Each row has a name. After each piece below comes the name of the row it's from, unless a question asks for something else. Each question is about the rows just above it. Places in a row count from 0.

[131 134  79 124  94 153  44 143 126 131 108 134 139 101  79 162  97 159]  M
[109  89 141 132 112 100 142 134 119  98 151 143 132 111 130 121 149 133]  S
[113 119 138 105 131 124 124 126 119 138 130 108 136 106 130 152 127 135]  N
[ 79 126 119  41  83  98  46  80 178 133  82 126 131 156 118  65 164 120]  J
[134 173 113 116 126 127 100 139 149 151 108 126 102 151 129 127 130 132]  T
[146 142 114 157 122 133 130 130 141 116 122 155 118 158 125  93 131 118]  A
[146 216  51 165 122  68  89 128 182 178  67  64  95 127 105 204 122 184]  X
[ 85 156 170  98 123  89 149 101 112  98 119 140 173 171 138  94 116 117]  G
asked: [134 173 113 116 126 127 100 139 149 151 108 126 102 151 129 127 130 132]
T
Shift each entry of [ 44 143] by -1 times 1:
[ 43 142]
Move every entry of [131 134] by -1 step of 1.
[130 133]
[149] with +1 step of 1 on every entry:
[150]
[156 170  98 123] with -1 step of 1 on every entry:
[155 169  97 122]
[113 116 126] with -1 step of 1 on every entry:
[112 115 125]

[117  80 113 145 108 162 135 149 143 123 152 110 107 133  87 100 102 148
 168 133 166  77 131 141 119 160 105 141 137 107] : P
[ 52 163  98 100 101 141 123 105 103 174 152 174 107 178  70 158 139 172
 148 176 143 108 157 131 132  95  87 116 113 155] : Y
[133  80 107 109 129 130 143 116 103 143 103 161 135 103 156 135 139 136
 127 104 166 129 127 138 183  78 176 116 145 126] : C
[149  97 113 100 136 110 131 149  93 153 103 161 128  88 156 147 139 112
 137 104 166 129 133 125 183  78 176 116 161 126] : R
[ 68 163  98 109 108 151 127 115 103 174 142 174 107 178  70 158 139 172
 148 176 103 108 136 135 126  95  87 122 121 155] : B
[117  80 113 145 108 162 135 149 143 123 152 110 107 133  87 100 109 148
 168 133 166  77 140 128 119 160 105 141 145  97] : K
asked: [133  80 107 109 129 130 143 116 103 143 103 161 135 103 156 135 139 136
 127 104 166 129 127 138 183  78 176 116 145 126]
C
[ 87 100] with +1 step of 1 on every entry:
[ 88 101]
Row and place of [142] in the named rows:
B, 10
[123 105] with -1 step of 1 on every entry:
[122 104]
Where do [117  80 113 145 108 162 135 149 143 123 152 110 107 133  87 100 109 148
 168 133 166  77 140 128 119 160 105 141 145  97] appear?
K
[123 152] with +1 step of 1 on every entry:
[124 153]
Row and place of [157] in the named rows:
Y, 22

[123 145  70  51] -> W
[111 147 128 118] -> F
[183 110 158  99] -> Q
[172 109 155 100] -> E
[138 106 194 215] -> Z
Where in the named rows is [123]?
W, 0
Shift each entry of [111 147] by -1 times 1:
[110 146]

[101 158 128 157 125 128 158 160]  ris
[111 141 138 114  98 119 151  94]  Votub
[119 159 160 150 121 119 132 122]  Mal
[110 122 104 113 137 100  87 134]  sedar
[108 122 119 166  77 150 116  77]  Gogu
[ 88 119 101  94 123  82 126 115]  bekik
[111 141 138 150  98 119 118  94]  Bot
[ 85 160 133 134 114  95 140 139]  rana
[119 159 160 150  69 149  70  60]  taki
[143 117 114 107 128 111 131 124]  Kor
Where in the named rows is [121]?
Mal, 4
Shift each entry of [87] by -1 times 1:
[86]
[94] with +1 step of 1 on every entry:
[95]
Row and place of [108] in the named rows:
Gogu, 0
Where in the named rows is [69]?
taki, 4
Where in the named rows is [116]?
Gogu, 6
Row and place of [117] in the named rows:
Kor, 1

[129 128 141 130 127 132 146] : sas
[128 129 141 132 128 128 131] : guma
[130 128 141 130 131 136 131] : Zab
[127 127 143 127 205 145 127] : pupab
[130 128 127 128 135 141 126] : zup
[128 131 142 129 131 134 133] : zilim
[129 127 133 131 125 145 134] : kolud
Row and place of [135] in the named rows:
zup, 4
asked: [127 127 143 127 205 145 127]
pupab
Row and place of [126] in the named rows:
zup, 6
Move every entry of [142] by +1 step of 1.
[143]
Move every entry of [127 127 143] by +1 step of 1.
[128 128 144]
Shift each entry of [127 205 145] by +1 times 1:
[128 206 146]
Shift each entry of [135 141] by +1 times 1:
[136 142]

[ 70 136 172  91 200 205] = H
[ 73 137 168  94 193 139] = D
[ 75 138 164  97 186 196] = U
Shift each entry of [186] by +1 times 1:
[187]
[138 164  97 186] with +1 step of 1 on every entry:
[139 165  98 187]
Shift each entry of [ 91 200] by +1 times 1:
[ 92 201]
Shift each entry of [94] by -1 times 1:
[93]
[137 168  94] with -1 step of 1 on every entry:
[136 167  93]
Shift each entry of [164  97] by +1 times 1:
[165  98]
Where in the named rows is [138]?
U, 1

[135  97 183  78 117  99 141 111 164 166 171  90 141 164 115 188 145 182
 112 145 102 165 129 155 149 112 106 125 119 139 155 195 111] : tafa
[182  79 183  85  69 106 200  95 169 175 144  77 192 145 141 172 141 183
  88 158  75 140 125 136 147  86 153 152 105 121 163 191  95] : Par
[ 68 136 147  77 167  84  72 135 118 121 177  70  83 170 101 164 118 160
 151 124 154 160 193 131 134 150  68 102 112 139 148 171 127] : Nak
[192 153 123 181  66 161 165 104 141 152  70 171 159  84 165 102 111 120
 144 146  99  91 161 131 130 126 175 157 159 140 129 116 145] : ziv
Move every entry of [159] by +1 step of 1.
[160]
Shift each entry of [188] by -1 times 1:
[187]
Where in the named rows is [193]?
Nak, 22
Move every entry of [153] by -1 step of 1.
[152]

[126 137 151 131 165 145  71 120 140 142 139 122 126 137 114  97 179 121
 119 140 141 159  90 118 134 118 113 150] -> let
[132  94 122 159 106 200 144 144 149 143 111 101 116 127 137  98 126 114
 100 141 152 148 142 115 135  97 118 113] -> Fozin
[174 125 131 169 141 138 122 150 172 125 146 154 153 132  87 141 144 162
 138 168 137 125 117 121 101 150 112 136] -> kagi
Shift each entry of [153] by +1 times 1:
[154]
[152] is at row and place
Fozin, 20
Shift each entry of [142] by +1 times 1:
[143]
Row and place of [119] in the named rows:
let, 18
Row and place of [139] in the named rows:
let, 10

[100 122 121 125] -> Sudad
[157 156 123 184] -> tibat
[100 137 121 124] -> gorip
[100 122 121] with +1 step of 1 on every entry:
[101 123 122]
Where in the named rows is [156]?
tibat, 1
Where in the named rows is [124]?
gorip, 3
Move every entry of [100 122 121] by -1 step of 1.
[ 99 121 120]
Where in the named rows is [123]?
tibat, 2
Shift each entry of [157 156 123] by -1 times 1:
[156 155 122]

[104 173 162 190 149  99  78 188 163 195]  Kotin
[104 173 162 190 149  99 126  39 129 115]  Sev
[105 174  65 153  76  67 122 169 115 174]  Mibe
[104 173 162 190 149  99  78  86 163 195]  Seril
Move every entry of [126] by +1 step of 1.
[127]
Where in the named rows is [86]?
Seril, 7
[104 173 162 190 149  99  78  86 163 195] is in which row?
Seril

[107 136 195 118] = fovid
[101 104 106  36] = radoz
[ 86 148  63 113] = Zabe
[154 117 137 130] = gik
[ 66 162 170 173] = tal
[107 136 195 147] = ked
[188 149  69 123] = bedir
[143 139 136 146] = Pifi
[159 179 128 147] = vaka
[147 160  92 172] = kenif
[160  92] with +1 step of 1 on every entry:
[161  93]
[159 179 128] with +1 step of 1 on every entry:
[160 180 129]
Where in the named rows is [139]?
Pifi, 1
Row and place of [137] in the named rows:
gik, 2
Shift each entry of [143 139 136] by -1 times 1:
[142 138 135]

[ 99 118 107  56 130] : Pugo
[135 121  92 193 188] : pim
[124 116  97 171 157] : Gunom
[110 103  87 143  76] : Zuz
[119 115  97  51 164] : bise
[125 116  97 158 149] : piruf
[113 115  89  80 161] : Gogev
[218  87 189 120 101] : damil
Shift each entry of [124] by -1 times 1:
[123]
Row and place of [158] in the named rows:
piruf, 3
[87] with +1 step of 1 on every entry:
[88]
Move every entry of [124 116] by +1 step of 1.
[125 117]
Row and place of [188] in the named rows:
pim, 4

[168 110  94 111 116] -> Gorat
[181 142 162 130 136] -> kizip
[181 152 162 130 136] -> Noten
[174 160 151 125 169] -> bel
[113 109 138 134 154] -> zisef
[200 135 128 194 106] -> Neban
[ 86 152 147 153 118] -> mur
[120 175 113 165  87] -> mef
[171 122 139  86 156] -> tova
[160 151] with +1 step of 1 on every entry:
[161 152]
Move every entry of [86] by -1 step of 1.
[85]
Row and place of [174] in the named rows:
bel, 0
[120 175] with +1 step of 1 on every entry:
[121 176]
[87] is at row and place
mef, 4

[110 128 146  73 118 142 175 143 133 147 148 124 190 110 123  74 137 114
 175 173 115 109 139 104 130 131 135]  tafu
[ 93 114 133 125 109 103 199 120 183 154 158 159 181  97 158 123 158 101
 148 142 126 136 161  83 119 151 107]  pak
[ 93 114 133 125 109 103 199 120 183 154 158 159 142  97 158 123 113 101
 148 142 126 136 161  83 119 151 107]  Kem
[ 95 118 138 105 109 115 199 127 171 154 157 149 162  89 149 101 119 102
 162 154 122 127 157  85 146 145 115]  Dod
[131 139 148  71 135 158 129 152  94 131 133  99 192 115 103  74 153 135
 165 173 114 100 115 137 138 119 152]  vev
[94] is at row and place
vev, 8
Move every entry of [ 95 118] by +1 step of 1.
[ 96 119]
Shift each entry of [89] by +1 times 1:
[90]
asked: [131 139 148  71 135 158 129 152  94 131 133  99 192 115 103  74 153 135
 165 173 114 100 115 137 138 119 152]
vev
Move every entry of [151] by -1 step of 1.
[150]
Row and place of [153] in the named rows:
vev, 16
Row and place of [145] in the named rows:
Dod, 25

[141 118 190  64] -> kagim
[139 165 165 130] -> guk
[164  80 128 139] -> Kuvak
[164  80 128 131] -> Pabez
[131 137 170  75] -> nif
[ 80 129 140 164] -> Lof
asked: [164  80 128 139]
Kuvak
Shift each entry of [164] by +1 times 1:
[165]
Row and place of [75] in the named rows:
nif, 3
Where in the named rows is [140]?
Lof, 2
Row and place of [130] in the named rows:
guk, 3

[124 137 180 114 120 129 159 118 189 149  98 134  36 157  85 110 140 132
  89]  revi
[135 147 180 119 131 122 147  94 174 136 155 112  59 135  92 145 159 180
 121]  Pari
[135 147 180 119 131  86 123  94 174 136 155 112 135 128 116 137 131 120
 114]  kiluk
Row and place of [122] in the named rows:
Pari, 5
Move every entry of [147  94 174] by +1 step of 1.
[148  95 175]
Row and place of [132] in the named rows:
revi, 17
[112  59] with -1 step of 1 on every entry:
[111  58]
[149] is at row and place
revi, 9
Row and place of [85] in the named rows:
revi, 14
Shift each entry of [112] by -1 times 1:
[111]

[ 97 143 120 154 144  98  98 100 139 142 117]  tik
[ 58 116 112 111 109 147  85 151 176 111 134]  nimuf
[ 52 134 133 139 109 201 135  89 132 112 139]  voga
[ 58 116 112 117 109 177  85 151 176 111 134]  puvor
[ 58 116 112 111] with +1 step of 1 on every entry:
[ 59 117 113 112]
Shift each entry of [133 139] by +1 times 1:
[134 140]
[143] is at row and place
tik, 1
[133] is at row and place
voga, 2
Shift each entry of [ 85 151] by -1 times 1:
[ 84 150]
[89] is at row and place
voga, 7

[121 127 162 147 120 142 111 117 118  97 124 135  99 142 112 118 100 134
 128  96 135  93 114 129 132 144 106  97 149 148  99 116 108 123 117] -> radit
[113 143 164 122 128 126 119 141 121 127 107 139 117 116  94 141 107  99
 125 125 136 166 124 146 122 110 130 105 180 118 144 114 133 127 151] -> tuto
[108  93 107 150 179 133 122 147 120 120 105 147 128 138 144 132 140 117
 122 118 159 128 107 113 125 123 124 129 126  83 135 171 120 126 105] -> Duko
[121  83 129 127 148 145 129 140 116 165 133 136 129 114  83 127 118 118
  94 115 127  99 118 122 148 111 132 131  98 144 151 166 128 134 113] -> Bek
[112 121 122 125 126  88 153 122 117 132 120  82 141 116 147 129 146 136
 145 156 144 108 167 136 125 128 115 151  83 121 114 133 133 138 118] -> zisu
[129 139 120 101 118 157 133 115 137 133 166 133 110 132  87 137 137 123
 113 110 104 155 140 133 129 119 138 124 101 155 154  93 157 135 120] -> Gunev
[107 120 103 135 156 128 127 128 131 110 131 134 122 151 158 141 164 122
 141 127 165 157 140 137 102 133 130 133 130  72 139 122 146 130 112] -> rige
[109 149 109 111 150 104 139 124 137 108 128 124 139 106 153 128 170 123
 142 127 123 182 137 123 127 112 147 113 127  97 159 118 146 124 145] -> kimeg
[120 152 137 119 127 123 165 122 141 143  96 101  93 120 115 114  99 141
 146 101 130 111  96 137 159  35 118 111 116 132 109 141 125 123 133] -> zib
[152 137 116 129 116 121 145 109 146 107 137 160 146 116 135 108 128 174
 130 132  82 132 106  84 131 127 133 136 127 151 149 116 108 130 121] -> Nite
[161 122 129 127 115 144 119 132 138 135 139 159 143 153 112 157 128 112
 115 163 112 144 134 114 108 149 115 184 141 133 131 122 123 148  90] -> dibev
[112 107 143 136 116  98 122 146 100 130 135 120 146 117 120 124 124 133
 131 163 150 123 177 150  92 142 149 122 161 121 147 107 131 125 145] -> ferep
asked: [107 120 103 135 156 128 127 128 131 110 131 134 122 151 158 141 164 122
 141 127 165 157 140 137 102 133 130 133 130  72 139 122 146 130 112]
rige
[132] with +1 step of 1 on every entry:
[133]
asked: [129 139 120 101 118 157 133 115 137 133 166 133 110 132  87 137 137 123
 113 110 104 155 140 133 129 119 138 124 101 155 154  93 157 135 120]
Gunev
Which row holds [112 121 122 125 126  88 153 122 117 132 120  82 141 116 147 129 146 136
 145 156 144 108 167 136 125 128 115 151  83 121 114 133 133 138 118]?
zisu
Which row holds [121 127 162 147 120 142 111 117 118  97 124 135  99 142 112 118 100 134
 128  96 135  93 114 129 132 144 106  97 149 148  99 116 108 123 117]?
radit
Shift each entry of [141] by -1 times 1:
[140]

[124 118 105 114  53 105 149 112]  Bakef
[149 129 143 120  54 157 114 140]  teda
[180  78 124  86  82 157 133  95]  fuz
[146 123 145 133 107 134 109 111]  pazak
[167  68 104  71 107 139 156  89]  dena
[120 168 177 176 108 143  77 148]  pako
[143 118 104 116 111 105 145 106]  Sol
[130 123 124 124 129 126 130 123]  kos
[129 122 123 122 135 127 136 125]  Goro
[138 112 125 115 125 136 131 120]  sedaz
[54] is at row and place
teda, 4
Move every entry of [122] by +1 step of 1.
[123]
[167] is at row and place
dena, 0
Where in the named rows is [177]?
pako, 2

